Each row below holds a small network's activations on one record, seen along a few directions.
Here are examples, each followed by its value of one field, MAB.
Records without MAB are marked missing.
Other fields move the rows too, some of them a lot.
In the rows, 500 means zero.
Strong random noise was added to every row along 16 fixed directions; ignore it. To show where, here is one row again and again, with new noise each time:
[563 628 456 369 607 293 561 509 363 420 522 597 429 581 564 426 293 360
 375 454 529 580 389 668 394 492 647 480 218 522 583 560 658]
[550 465 400 310 470 550 689 519 555 532 283 548 568 603 668 579 547 599
 514 350 451 518 483 715 495 538 722 449 450 466 635 577 709]
[492 566 478 578 593 420 448 708 463 637 491 518 485 402 501 542 571 491
 542 656 545 540 416 331 543 451 394 662 719 485 597 531 454]
[493 646 383 450 645 550 470 577 438 413 621 497 363 625 385 633 564 307
 456 486 401 341 397 470 553 367 469 517 561 460 666 538 550]
[564 423 411 422 518 634 439 506 533 446 434 608 392 507 594 440 499 853
 402 439 398 391 484 581 561 402 490 392 674 309 603 475 540]
[475 698 458 400 493 443 425 443 531 437 638 515 300 496 416 413 464 579
 432 505 499 496 435 711 520 468 535 436 401 536 378 695 522]
[453 430 527 686 479 482 551 309 368 682 498 531 363 489 457 563 524 508
 512 466 612 508 602 601 478 608 673 539 619 547 292 401 557]
[643 556 446 642 326 601 456 405 521 252 565 444 544 683 330 658 697 525
 392 491 507 556 479 580 611 487 459 750 658 522 355 584 513]
[551 270 417 711 424 505 475 339 424 467 620 603 876 703 619 733 519 453
 633 422 501 378 629 503 601 576 581 584 556 459 522 260 592]
[418 441 539 532 660 436 546 667 483 726 398 509 604 495 614 598 481 266
 611 602 548 433 543 300 517 512 457 551 488 471 681 421 487]
[432 500 301 493 629 542 485 546 685 479 481 477 817 400 561 490 500 479
 565 664 522 459 468 344 359 450 228 477 309 473 553 540 520]
[316 647 551 641 468 698 406 664 824 664 466 368 135 454 282 486 488 441
 428 567 531 360 468 547 563 446 438 300 537 451 459 661 410]
[435 139 657 643 458 386 586 676 508 543 480 480 524 449 598 576 465 365
 736 465 588 554 571 291 419 546 557 551 446 615 586 495 339]
[482 545 503 347 483 551 452 526 605 870 403 346 591 491 330 476 514 444
 474 495 425 661 574 236 755 438 488 221 658 468 465 349 356]
[444 618 483 412 460 547 562 602 660 470 395 474 688 335 586 329 536 731
 509 691 465 615 404 498 323 537 281 569 410 490 504 569 467]
[512 587 751 383 567 468 627 523 290 623 181 458 485 474 481 478 571 313
 393 586 344 641 513 532 576 629 576 454 514 556 455 548 429]
[573 531 551 383 523 532 509 311 602 328 269 468 299 542 523 416 472 563
 263 555 582 515 604 736 472 515 375 606 274 507 292 855 505]
[440 565 653 178 631 414 378 638 451 542 564 519 518 454 540 431 615 472
 627 574 360 422 534 409 763 445 517 269 401 484 504 622 320]

[471 585 452 464 479 413 329 325 521 633 650 518 708 479 524 509 501 577
 595 585 484 456 593 554 680 536 444 442 524 522 335 495 469]	zab
[448 443 533 487 396 515 552 365 460 451 628 447 751 501 504 450 439 520
 598 486 331 537 536 444 417 578 390 494 464 592 520 344 383]	forog
[378 555 678 448 569 633 472 494 436 665 437 424 434 405 379 508 743 442
 553 600 410 410 590 401 653 533 522 315 604 496 341 451 339]	met
[621 387 282 401 518 221 378 353 524 495 712 474 337 625 455 632 236 327
 531 296 586 536 537 523 594 348 565 486 450 663 543 734 535]	zab
[616 350 478 353 558 329 490 399 447 624 411 484 430 568 577 448 225 431
 389 426 540 620 610 340 539 423 421 539 515 506 618 427 435]	gadem
[498 370 601 654 381 447 696 622 450 494 453 524 509 438 522 440 458 517
 543 423 606 686 421 480 251 599 731 474 401 555 498 302 554]	missing
[558 544 513 860 387 612 498 431 427 484 350 592 687 618 552 616 364 441
 323 554 352 404 445 741 488 664 462 586 689 402 632 357 637]	pibur
[550 550 341 490 505 550 616 624 551 643 403 484 276 552 427 545 488 527
 403 330 568 573 374 532 467 413 752 440 616 439 642 445 693]	forog
[465 522 615 367 540 447 603 605 424 553 367 537 394 421 672 466 553 596
 597 558 433 475 471 569 438 555 491 663 604 521 632 615 488]	vil
[534 435 455 428 436 395 501 337 211 276 778 495 709 508 392 643 609 382
 703 387 184 524 429 510 526 532 580 419 591 731 475 541 410]	pibur
[639 251 280 525 454 672 637 315 580 174 286 422 603 498 474 581 553 600
 416 386 389 559 465 544 279 470 395 504 522 565 495 665 591]	vil
[540 376 466 592 558 552 741 575 343 692 195 557 399 470 551 580 543 483
 460 354 545 592 441 533 373 561 836 423 639 439 602 336 701]	pibur
[635 566 509 540 383 410 493 530 513 589 396 433 704 621 441 600 524 365
 415 530 533 745 514 432 707 534 462 694 624 534 489 521 470]	neli
[427 573 368 624 533 501 403 507 547 426 712 638 551 361 582 438 600 774
 604 608 646 386 444 597 395 497 507 548 444 432 374 508 591]	met
[608 523 272 595 736 491 473 493 360 545 323 600 591 434 466 530 490 442
 311 524 553 524 404 474 473 439 611 300 508 376 487 431 756]	missing
[544 387 219 538 617 420 396 395 412 689 613 471 650 399 459 615 471 521
 617 494 419 522 510 247 559 394 334 486 856 561 564 427 452]	zab
[418 616 557 417 650 345 360 755 527 768 557 511 557 409 501 507 484 307
 654 617 504 463 481 359 739 459 543 311 488 505 569 569 416]	neli
[481 699 458 385 528 300 439 668 590 555 603 466 355 467 523 458 318 438
 522 605 496 574 407 464 498 402 247 755 534 590 711 777 406]	neli
[529 483 461 541 675 548 357 605 368 444 509 650 664 332 538 428 642 692
 475 639 443 527 452 343 641 415 318 454 613 348 495 502 404]	tudel
[466 638 305 753 651 410 337 371 468 548 602 569 689 443 441 598 351 320
 460 652 500 399 462 576 484 547 343 491 468 541 446 581 613]	missing
[691 590 545 479 503 205 362 171 267 460 430 607 444 508 600 409 245 580
 296 576 483 610 564 817 596 605 452 667 540 580 307 736 549]	vil
[531 700 304 533 651 389 237 410 463 676 694 579 482 541 485 596 506 504
 498 611 573 334 538 509 772 414 407 592 737 441 452 553 565]	gadem
[418 556 471 700 547 596 517 496 380 503 614 566 458 351 465 447 593 661
 490 654 562 507 443 395 354 498 315 722 677 457 442 355 465]	tudel
[462 506 509 556 440 478 491 533 484 784 420 549 532 528 535 624 431 440
 560 399 379 453 501 669 692 584 752 253 665 508 608 480 573]	met
[411 611 749 205 513 468 684 528 208 534 564 444 593 401 392 390 735 365
 643 484 322 754 473 369 542 587 677 330 349 654 359 404 334]	tudel
[461 618 599 383 563 423 601 523 533 496 346 507 520 479 610 397 432 407
 453 577 543 532 489 650 395 591 531 522 166 530 487 639 565]	forog
[509 633 594 367 611 478 532 574 387 629 376 548 474 450 577 393 589 554
 424 634 530 535 486 420 530 514 499 587 578 392 523 351 514]	gadem

Which value of MAB does each new row have?
[540 480 297 640 559 566 350 526 533 243 609 684 549 433 579 501 516 755
 443 543 496 406 389 641 514 413 342 527 499 403 530 719 570]	tudel
[451 572 512 296 513 475 490 458 633 612 620 417 434 581 534 462 515 491
 552 539 680 501 676 318 558 407 326 737 420 477 505 493 389]	met
[457 633 406 568 538 410 605 508 373 431 546 626 497 395 622 553 552 571
 567 582 527 535 367 747 342 589 482 773 489 615 522 748 646]	tudel
[480 340 432 580 680 431 504 302 394 594 436 581 407 522 605 593 350 366
 496 432 540 318 631 608 483 539 573 449 429 524 498 568 598]	forog
[433 469 537 465 491 665 545 451 554 442 489 478 357 415 546 514 815 748
 636 571 561 355 574 536 446 519 464 669 626 497 339 568 476]	gadem
[530 495 522 350 462 273 439 535 397 387 862 580 527 649 547 462 385 424
 662 338 536 477 463 547 572 465 780 379 287 541 542 392 535]	vil
[539 547 604 522 487 585 434 365 458 470 455 441 477 617 389 456 340 367
 275 551 344 462 567 454 579 494 316 464 531 426 506 357 383]	neli
[541 390 688 450 353 425 464 562 620 384 512 429 643 613 532 395 310 412
 491 501 493 602 549 359 534 499 406 498 312 494 572 423 334]	vil
[476 446 629 597 538 355 473 451 347 466 513 571 832 410 652 468 501 443
 606 689 490 490 554 473 466 642 399 625 367 571 427 452 437]	forog
